A small network was shown many inputs. Here are its activations along a few directions, one row for each input.
In each table, some parts of the input vary, and every possible input appears once, in random order.
Descriptions start from the smaller parts, as in this example, which fits no table here: ring(8) and (point or line(11) or (values(3) and line(4))).
Shared parts are said once, and a part with two or three values counts as separate values.
In the rows, zero is written as 128.

Rows:
row 1: [ 63 102 122 123 129 151 181  91 105 127 114]
row 2: [ 56 110 128 142 149 172 177 104 131 119 123]
row 3: [146 139 115 164 126  90 108 124 123 136 139]
row 4: [ 57 108 129 135 141 165 180 102 120 121 122]
row 5: [182 131 135  89 112 127 103 144 165 125 135]
row 6: [183 128 131  78 112 116 107 139 159 129 128]
row 7: [177 136 142  93 122 129 107 151 170 127 131]
row 8: [156 145 122 144 102  84  95 152  37 136 121]
row 9: [170 137 138 100 138 144 103 153 195 123 142]
row 10: [137 147 124 174 136  98 106 135 134 134 136]
row 11: [ 61 105 127 131 136 160 174  94 112 122 119]
row 12: [142 142 116 170 126  95 102 128 129 132 139]
row 13: [196 133 140  64  88 115  97 169  74 130 116]
row 14: [ 63 103 125 122 141 153 177  89 106 124 117]
row 15: [187 128 133  82 112 121 109 141 160 128 134]
row 16: [144 138 112 163 119  86 109 124 122 137 134]
row 17: [176 138 141 100 130 137 105 152 181 125 133]
row 18: [ 52 111 134 146 159 175 174 107 141 124 122]
row 19: [135 148 118 178 147 107 102 135 148 127 142]
row 20: [131 149 125 185 150 112 104 138 157 133 142]
row 21: [ 75 110 132 105 112 150 169 116  21 128 101]
- What do these inputs look like to the network? => values(3) and (point or line(6))
- The inputs of row 19 and row 17 match in every part but the values(3) part. If row 3 is changed in the same way as row 19 into row 17, which row does it become? => row 15
- Change only the values(3) part in row 9. List by row number the other rows that result. => row 18, row 20
- List by row number the other rows that have the values(3) part in common with row 18. => row 1, row 2, row 4, row 11, row 14, row 21

Rows:
row 22: [112 123 128 119 144 160 150 121 155 115 126]
row 23: [113 120 131 114 133 150 153 132 142 129 127]
row 24: [105 129 117 151 128 123 129 125 102 118 133]
row 25: [101 121 134 131 151 156 134 112 168 129 130]
row 26: [113 120 118 136 122 126 136 116 108 121 134]
row 27: [234 148 136  98  97  86  62 166 174 139 135]
row 28: [111 123 111 149 148 139 139 109 142 118 128]
row 29: [110 117 129 112 116 130 138 116 119 122 126]
row 30: [106 135 125 148 122 120 131 128  87 131 123]
row 31: [237 147 146  92 102 102  70 182 177 132 138]
row 32: [116 124 137 100 120 143 146 132 104 126 120]
row 33: [123 120 129 127 118 114 136 118  72 135 116]
row 34: [115 129 133 143 118 112 131 128  68 136 118]
row 35: [125 119 144  96 115 134 146 131  85 132 115]
row 36: [104 130 112 158 142 127 135 128 122 129 128]
row 37: [105 122 122 152 163 141 133 110 156 124 131]
row 38: [236 151 128 122 103  70  64 166 165 138 140]
row 39: [112 123 128 108 117 136 135 120 101 130 118]
row 40: [107 121 128 128 136 143 144 109 155 123 123]
row 41: [123 116 127 103 119 136 130 121  79 130 113]
row 42: [106 123 139 121 159 162 144 122 169 121 129]
row 43: [114 126 124 130 123 112 139 118  92 130 117]
row 44: [110 119 121 121 130 143 142 120 138 133 125]
row 45: [100 133 120 169 141 138 136 118 139 124 134]
row 46: [225 173 133 139 108  77  61 171 160 142 162]
row 47: [ 94 132 134 169 156 129 133 118 155 129 132]
row 48: [114 119 135 106 119 146 146 128 122 118 132]
row 49: [112 121 114 145 136 130 142 119 128 132 130]
- What do these inputs look like to the network? => line(4) and (point or line(6))
- The inputs of row 47 and row 25 match in every part but the line(4) part. If row 24 is changed in the same way as row 47 into row 25, which row does it become? => row 29
- List by row number the other rows that have the line(4) part in common with row 28. => row 26, row 33, row 37, row 38, row 43, row 49

Rows:
row 50: [ 52 114 143 136 176 182 142  97 192 130 123]
row 51: [ 58  83 128  97 124 166 200  81 110 146 102]
row 52: [197 142 129 126 133 112  80 138 200 117 139]
row 53: [200 147 110 163 115  87  92 167 166 133 154]
row 54: [164 136 101  63  89  97 118 120 120 110 125]
row 55: [ 57 121  96 189 149 137 148 124 134 118 122]
row 56: [ 55 104 152 102 133 151 160 136  92 120  84]
row 57: [197 142 157 110 141 130  85 139 224 140 149]
row 58: [191 127 157  77  81 106  91 170 128 125 113]
row 59: [ 44  95 107 104 113 151 189  59  85  97 114]
row 60: [203 154 126 150 104 111  75 143 186 128 138]
row 61: [ 75 133 125 178 151 158 169 112 145 134 127]
row 62: [197 142 145 109 145 120  83 142 218 119 136]
row 63: [ 78 111 146 144 180 170 179  98 179 124 135]
row 64: [ 73 103 118 120 145 167 189 115  37 118 133]
row 65: [ 84 133 147 123 137 180 154 154  38 120 115]
row 66: [185 115 128  64  85 114 129 129 146 152 120]
row 67: [208 155 146  94  86 137  62 190  76 122 135]
row 68: [185 165 115 167 108  74  82 170 156 132 176]
row 69: [ 63 114 124 155 168 163 157  94 165 112 124]
row 70: [ 54 139 109 197 143 125 159 126 121 125 156]
row 71: [ 68 110 121 181 148  91 152  81  24 157  93]
row 72: [195 154 133 140 111  27  81 120  56 170 117]
row 73: [189 134 110  84 106 117  97 166  74 122 143]
- What do these inputs look like to the network? => values(2) and (point or ring(5) or line(6))
- List by row number the other rows that have the values(2) part in common with row 67. => row 52, row 53, row 54, row 57, row 58, row 60, row 62, row 66, row 68, row 72, row 73
- Change only the ring(5) part in row 51. List by row number the other rows that result. => row 56, row 59, row 64, row 65

Rows:
row 74: [163 149 117 132 120 114 135 153 206 131 142]
row 75: [159 136 143 122 138 134 107 130 194 116 139]
row 76: [149 140 138 114 162 146  80 122 198 126 140]
row 77: [164 136 139 117 103 101  93 142  77 126 125]
row 78: [ 70 150 106 207 185 145 150 100 119 123 147]
row 79: [171 131 125 129 130 131 121 144 199 125 135]
row 80: [158 132 133 109 128 112  69 138  75 126 118]
row 81: [ 59  93 107 145 118 102 158  47 132 131 107]
row 82: [172 137 124 125  94  99 104 151  90 146 131]
row 83: [ 84 101 180 130 166 145 185 132 108 165  83]
row 84: [109 102 110  65 125 161 186  95  64 106 124]
row 85: [170 149 112 128  85  83 121 164  92 141 127]
row 86: [ 36 108 129 140 113 190 155 147 111 104 145]
- What do these inputs look like to the network? => values(5) or (values(2) and line(4))

Rows:
row 87: [ 87 119 129 171 142 106 122 100  71 138 111]
row 88: [130 120 157  92 141 137 160 107 134 147 108]
row 89: [133 113 124  86  89  92 152 105  98 120 117]
row 90: [176 160 125 111 100 134  94 163 123 119 161]
row 91: [194 143 110 127  82  89  93 168 106 129 138]
row 92: [118 129 112 115 148  94 156  82 221 115 131]
row 93: [ 77 115 124 203 151 134 140  89 175 127 149]
row 94: [ 74 137 118 150 118 167 150 117  80 115 148]
row 95: [187 151 132 133 110  83  70 146 113 162 127]
row 96: [173 181 107 154 128  87 103 140 228 132 153]
row 97: [ 84 131 150 169 158 150 157 121  99 143 119]
row 98: [108  93 139  73 142 182 150 135 153 114 106]
row 99: [ 91 118 105 164 103 118 151 124  62 130 129]
row 100: [163 130 141 109 142 161  92 194 159 112 132]
row 101: [137 102 120  97 121 106 124  91 107 155  96]
row 102: [121 117 126  72 115 145 147 102 117  98 131]
row 103: [191 140 148 130 153 122  95 169 142 137 128]
row 104: [ 61 105 134 148 160 195 146 149 118 110 118]
- The inputs of row 102 and row 94 match in every part but one. If row 101 is changed in the same way as row 102 into row 94, which row does it become? => row 87
- What do these inputs look like to the network? => values(3) and (point or ring(5))
- Change only the values(3) part in row 98. List by row number the other rows that result. => row 100, row 104
